A small network was trained on invented records. Each row is its activation on one of them, seen along a few directions.
Here are examples, each followed by its value of one field, VUBU.
The word absent means that the record has no VUBU.
The largest differences between rows may come from other fields.
In the rows, zero is written as 128.
[123 145 133 143 133 122 125 150 150 121 130 140 130]
absent
[122 128 131  93 123 111 119 121 161 133 135 148 110]
rab
[143 140 141 144 126 119 115 114 150 110 100 150 123]
zomiz
[124 107 101 180 133 136 140 151 119 108 130 140 121]
vutev
[133  95 127 223 120 110 103 168 139 116  92 149 118]
zomiz
[120 123 119 211 160 107 109 161 143 109 130 162 112]
zur
[113 117 126 169 142  95 103 142 113 123 159 130 128]
mise
[139 127 143 115  94 141 108  84 145 135 141 137 131]
fekoz
[ 96 108  99 176 118 124 130 162 137 113 113 121 125]
ful
[110 119 131  72 122 106 110 116 136 125 140 167 131]
rab
[137 110  88 152 138 135 104 136 140 120 129 133 123]
sep
[116 130 151  94  87 121 131  97 109 124 153 116 141]
soner
[157 140 130  66 112 134 131 118 119 115 128 112 131]
gekon
[141 103  79 192 126 110  98 159 126 127 133 129 116]
sep
[147 140 107  96 116 123 142 122 156 125 123 143 129]
nila
[127 107 129 206 135  86 115 151 122 114  96 135 111]
zomiz
[114 114 107 206 135 122 120 148 117 117 129 123 116]
zaki
[ 99 130 136  79 130 152 140  90 123 129 135 103 134]
gogu
[135 121 142 122  89 118 113  92 125 135 147 124 149]
fekoz
[159 125 140 170 111 109 107 128 139 125 113 145 136]
zomiz
[104  96 113 226 133  90 105 149 155 108 100 141 118]
fekoz
[134 130 150 103  94 143 132 106 132 123 135 121 120]
soner
[141 124  87 181 121 112  96 164 144 116 119 129 118]
sep
[104 104  66 234 147  97 109 175 149 103 101 134 117]
sep
[110 111 109 221 133 134  99 160 135 121 132 146 107]
zaki
[132 130 124 103  92 118 128 136  94 116 140 125 130]
gekon
[ 92 103 111 217 153 134 108 159 137 112 114 147 120]
zaki
[114 123 114 149 126 111 131 157 113 125 133 128 136]
absent
[142 111 137 205 149  99  95 143 180 119 125 150 131]
kover
[133 103 122 130 128 106 145 113 142 117 131 123 155]
gemul
[119 122 148  95 118 132 136 112 136 113 117 116 132]
soner
[146 125 147   8 135 138 127  76 140 136 147 122 132]
rab
[106 154 139  75 124 133 125  92 123 129 161 107 128]
gogu
[131 138 126 111 135 120 148 114 110 149 115 110 150]
absent
[130 112 111  79 126 140 141 115 134 141 138 135 130]
nila
[118 104 105 225 152  93 123 181 113 107 119 145 116]
zur
[112 103 110 178 124 135 121 161 143 124 120 120 105]
ful
[114 140 123 181 139 123 114 129 134 111 115 136 117]
zaki
[131 135 140 125 127 134 131 123 112 111 113 133 132]
siled
[146 135 126  69 109 134 137 109 122 116 130 113 140]
gekon
[143 109 137 176 150 108 102 141 170 116 121 142 137]
kover
[125 119 132  97 123 130 124 113 149 135 134 149 109]
rab
[114 122 119 158 117 110  93 154 172 115 102 143 114]
pode
[120  97  94 144 128 129 131 139 127 117 128 121 128]
sul
[125 117 139 126 100 140 120 124 135 121 131 135 122]
soner
[117 137 133 122 137 131 129 109 144 125 136 111 108]
gogu
[103 115 113 152 113  99 111 145 145 115 103 127 140]
pode
[132 126 151 103 134 154 117 109 137 130 137 117 129]
tosi
[113 124 122 166 155 123 102 143 131 120 152 144 130]
zur
[130 107 112 159 135 147 138 144 123 115 137 136 137]
vutev
[143 124 120  99 111 128 130 135 101 117 125 111 122]
gekon
[131 134 132 116 156 128 115 106 145 122 143 115 126]
mise
[148 118 109  74 128 137 137 129 128 132 137 129 129]
nila
[132 113 109 126 120 122 120 153 135 125 130 150 135]
nila
[134 112 116 120 116 126 118 113 139 123 143 149 125]
gemul
[ 93 105 100 187 120 111 138 164 141 122 112 111 121]
ful
[113 114 107 150 120 131 104 139 147 121 110 134  97]
pode
[135 106 136 125 152 110 109 120 131 121 135 112 145]
kover
[145 137 153  90 130 149 136  95 109 120 130 130 129]
siled
[128 122 106 159 129 126 146 143 110 104 130 124 139]
vutev
[ 98 117 135 175 125 135 104 154 148 119 130 150 121]
tosi
[137 135 127 140 131 143 110 116 160 127 154 138 125]
mise
[137 121 128  82 127 110 143  92 133 112 136 116 145]
gemul
[109 133 114 198 143  99  97 160 145 108 133 144  99]
mise
[118  96  87 180 132 125 133 141 142 110 120 137 125]
sul
[145 103 112 127 125 139 129 110 140 126 140 117 127]
sul
[124 142 150 138 126 127 124 118 144 113 116 123 117]
tosi
[111 118 112 193 127 129 130 161 118 110 141 136 127]
vutev
[117 128 117 118 103 130  92 133 140 126 127 134 117]
pode
[135 121 139 122 127 150 123 125 103 119 116 132 133]
siled
[113  91 103 134 124 124 114 129 124 135 150 138 143]
sul
[ 89 141 128 136 133 113 125 129 130 115 134 121  94]
gogu
[110 119 124 198 141 108 124 147 115 100 102 146 115]
siled
[145 128 134  36 114 139 138  71 132 124 154 108 134]
gemul
[140  95 127 199 111 106 123 126 147 118 108 141 151]
fekoz
[123 124 122 150 117 130 125 154 150 118 120 108 117]
ful
[132 120 138 121 135 124 128 131 129 123 122 128 103]
absent
[134 108 128 194 153  95 105 150 153 114 120 133 104]
kover
[111 124 133 149 123 132 118 139 125 118 126 115 124]
tosi
[135 104 130 158 163 131 113 149 120 126 137 135 124]
zur

Here are new rows. What is VUBU for each?
[ 94 115 103 237 130 132  96 178 138 112 118 158 113]
zaki
[109 151 141  54 133 146 143  69 127 134 146  90 130]
gogu
[105 120 137 206 135 112 102 154 160 115 122 145 100]
tosi
[127 109 147 168 121 145 109 140 146 132 134 125 130]
tosi
[152 114 138 138 125 137 101 121 141 127 116 143 125]
zomiz
[ 91 123 106 239 137 117  96 170 143 113 130 143 117]
zaki
[130 109 117 210 113 108 101 132 157 117 109 143 102]
fekoz
[131 109 101 180 125 130 137 159 116 115 135 135 129]
vutev
[ 96 133 118 166 129 120 125 143 148 117 131 127  92]
gogu
[114 121 136 190 125 127 106 156 143 116 126 143 109]
tosi
[104 113 120 104 107 117  86 134 139 133 138 137 137]
pode
[ 97 109 113 150 124 124 125 146 128 121 126 109 116]
ful
[138 126 113  92 117 134 121 139 164 128 137 152 151]
nila
[ 99 120 120 186 100 120 106 170 142 124 133 106 127]
ful
[153 127 133  68 110 144 133  76 147 123 151 131 127]
gemul
[118 111 127 176 139 127 125 139 106 108 114 142 121]
siled
[140 128 120 132 123 143 139 133 107 110 140 130 128]
vutev
[125 123 143 155 125 142 112 130 137 125 142 137 113]
tosi
[119 138 127 139 143 133 113 132 120 122 156 133 131]
zur
[140 125 137 147 114 146 118 129 117 119 129 148 128]
siled
[143 126 137 127 160 127 116 109 148 125 137 120 127]
mise
[113 111 114 220 136 127 107 167 132 116 125 149 111]
zaki
[157 127 124  87 131 122 142 116 148 133 134 131 130]
nila
[117 122  99 200 141 106 142 153 118  91 116 144 108]
vutev
[118 109  76 218 136  97 117 170 123 103 114 127 120]
sep
[125 116 114 150 126 151 140 141 118 111 135 135 130]
vutev
[106 134 118 183 144 122 119 130 130 114 122 121 130]
zaki
[151 131 138 182 120 110  97 138 165 117 110 154 126]
zomiz
[ 92 108 117 150 104  97 101 160 117 120 121 140 128]
pode
[124 110 130 184 135 116 135 138 102 109 117 141 121]
siled
[133 115  86 162 127 130  81 147 145 130 138 136 123]
sep
[139 129 147  73 122 119 121 115 164 125 130 146 138]
rab
[119 114 130 186 148 108 119 151 113 107  99 141 109]
siled
[125 119 134 171 120 114 115 113 157 114 115 133 125]
fekoz
[139 149 138  41 135 161 140  81 103 170 127 111 160]
absent
[127 134 147 132 124 140 116 131 152 121 121 117 129]
tosi
[135 109 131  92 119 135 125 109 126 127 149 141 128]
gemul
[129 124 116 220 132 106 107 160 131 118 128 132 121]
zaki
[137 137  96 139 113 119 121 127 122 115 144 114 140]
sep
[ 99 124 123 130 129 126 141 116 115 129 138 108 115]
gogu
